These are the activations of a small neural network, seen along a few directions. Each row is one input.
Each table varies a few parts of the input and shows all the possible inputs, shuffled.
A made-up example of a description, with smaller parts first: one of 8 places around a ring, together with either a single point or one of 9 places along a line or (one of 3 separate values, together with one of 4 places along a line).
Shared parts are said once, and a part with two or three values counts as separate values.
(in the rows, 128 means zero)

Other details of the inputs vary at random and push rows far along two fixed directions, the same in every table; ignore that.

Table:
row 1: [143 138 151 156 161 121 117 115 132 143 104 131]
row 2: [141 141 150 158 162 122 117 136 133 144 100 126]
row 3: [104 128  83 134  93 155 169 141 122  87 162 135]
row 4: [102 129 159 108 147  85 106 115 131 157 134 128]
row 5: [135 114  98 106  80 162 147 133 126  99 158 122]
row 6: [132 116  92 107  81 157 146 135 126  95 154 120]
row 7: [211 150 140 199 157 175 121 120 131 128  80 138]
row 8: [136 114  96 106  80 162 147 133 127  99 158 122]
row 9: [105 121 144 101 136  98 129 130 114 161 123 132]
row 10: [114 137 150 130 156 101 112 133 132 149 119 123]
row 11: [140 138 157 142 153 118 106 104 127 150 114 132]
row 12: [139 141 150 157 163 120 117 136 132 145 101 125]
row 13: [212 149 139 206 163 173 125 131 134 128  74 137]
row 14: [126 112  84 113  92 154 151 145 127  93 138 128]
row 15: [114 113  93  97  85 144 145 137 125  98 152 123]
row 16: [186 141 146 171 150 152 113 122 130 138  97 137]
row 17: [104 108  86  93  87 138 146 139 128  98 152 124]
row 18: [ 35 118 173  60 145  34  95  85 126 174 164 123]
row 19: [144 140 153 151 157 122 112 103 128 145 109 133]
row 20: [128 114  88 107  83 155 147 140 126  94 149 122]
row 21: [133 137 153 153 161 114 120 128 133 145 103 129]
row 22: [124 107  85 106  91 150 154 137 128  90 144 131]
row 23: [111 109  86 101  92 144 150 141 127  94 146 128]
row 24: [ 15 120 170  51 147  22 100 105 131 173 170 118]
row 25: [ 77 141 148 122 140  96 143 132 105 164 144 135]
row 26: [114 136 149 130 155 101 113 134 132 148 120 122]
row 27: [166 142 142 160 151 138 117 142 137 137 105 131]
row 28: [141 138 152 159 161 120 121 130 134 143 100 129]
row 29: [134 116  93 109  82 158 145 135 126  96 153 121]
row 30: [138 137 158 140 152 116 106 102 127 149 115 132]
row 31: [170 139 146 157 148 138 114 131 133 139 105 134]
row 32: [122 111  81 106  85 151 147 144 129  93 146 125]
Description of these inputs: one of 2 separate values, together with either a single point or one of 6 places along a line or one of 9 places around a ring.
Which other rows does row 7 become when the choice among 2 separate values takes its other values? List them by row number.
> row 19
Which other rows does row 1 become when the choice among 2 separate values takes its other values? List them by row number.
> row 13

Table:
row 33: [ 42 114 150  51 128  57 120 126 110 179 153 123]
row 34: [183 149 160 182 170 143 113 117 125 155  85 138]
row 35: [137 114  75 112  78 171 159 146 122  90 142 125]
row 36: [137 122  76 140  90 170 150 126 146  55 157 128]
row 37: [135 123  81 143 100 163 145 134 147  64 147 126]
row 38: [110 140 155 135 156  99 114 124 128 153 123 127]
row 39: [241 167 178 230 195 170 107 132 121 175  45 145]
row 40: [142 115  81 115  78 170 152 146 131  83 154 127]
row 41: [143 116  82 136 103 161 140 132 156  59 141 121]
row 42: [135 116  72 138  95 165 146 135 153  51 149 122]
row 43: [ 92 129 150 118 148  92 133 126 115 160 123 133]
row 44: [140 111  78 114  81 166 153 150 130  83 147 128]
row 45: [181 144 162 173 169 135 104 118 134 150  84 133]
row 46: [ 63 121 153  69 118  77 124 122 109 172 161 122]
row 47: [140 113  75 117  71 177 161 145 122  83 152 124]
row 48: [ 53 114 144  57 120  65 122 126 114 165 159 123]
row 49: [172 152 166 177 169 136 115 122 122 161  95 137]
row 50: [166 142 163 162 168 125 103 123 137 151  91 128]
row 51: [238 161 179 219 193 162  99 132 129 169  46 140]
row 52: [ 64 125 163  72 128  71 120 121 106 186 154 123]
row 53: [167 142 163 163 168 126 103 123 137 151  91 128]
row 54: [111 137 160 136 160 100 127 131 113 173 106 136]
row 55: [ 56 115 138  62 114  78 130 127 106 164 153 121]
row 56: [ 54 122 163  66 128  65 121 122 102 189 152 120]
row 57: [ 67 118 143  68 115  80 123 125 116 161 161 123]
row 58: [ 46 111 143  52 121  63 124 127 110 169 155 123]
row 59: [174 157 178 184 189 123 103 142 127 178  73 131]
row 60: [141 125  84 146  98 168 147 128 143  64 150 128]
row 61: [139 134 151 145 157 115 108 107 132 143 107 133]
row 62: [138 120  77 139  91 171 151 118 145  55 158 128]
row 63: [140 112  73 133  95 164 143 131 158  48 147 121]
row 64: [151 115  81 143 101 167 138 113 150  59 137 131]
What is each input in this table made of?
> one of 2 separate values, together with either a single point or one of 6 places around a ring or one of 9 places around a ring
Changing only the choice among 2 separate values turns row 57 into row 40. The same change can be made to row 38. Which row results?
> row 37
Which other rows does row 55 become when the choice among 2 separate values takes its other values? List them by row number.
> row 35
Which other rows does row 43 become when the choice among 2 separate values takes its other values? List them by row number.
> row 54

Table:
row 65: [172 135 154 134 145 127 105 114 123 165  97 132]
row 66: [191 107  18 155  46 240 190 178 147   7 143 118]
row 67: [220 157 164 198 159 178 116 124 121 158  84 140]
row 68: [148  92  37 103  50 192 155 146 149  27 162 120]
row 69: [ 68 127 144 103 136  85 130 107 110 157 148 129]
row 70: [ 68 103  48  85  45 147 172 115 138  34 212 121]
row 71: [242 160 174 214 177 186 118 127 111 165  57 142]
row 72: [ 27 117 130  71 124  66 136 128 112 151 164 130]
row 73: [ 77 124 157 128 173  68 104 100 155 127 126 124]
row 74: [ 48 129 150 100 164  51  98  96 155 121 157 118]
row 75: [ 54 109 161  47 132  50 103 118 124 178 157 120]
row 76: [195 156 146 197 158 163 141 168 112 163  78 148]
row 77: [159 135 163 130 139 120  98 115 121 168 107 129]
row 78: [124 140 146 127 146 119 127 156 114 170  99 122]
What is each input in this table made of?
> one of 2 separate values, together with either a single point or one of 6 places around a ring
Changing only the choice among 2 separate values turns row 68 into row 75. The same change can be made to row 69. Which row results?
> row 70
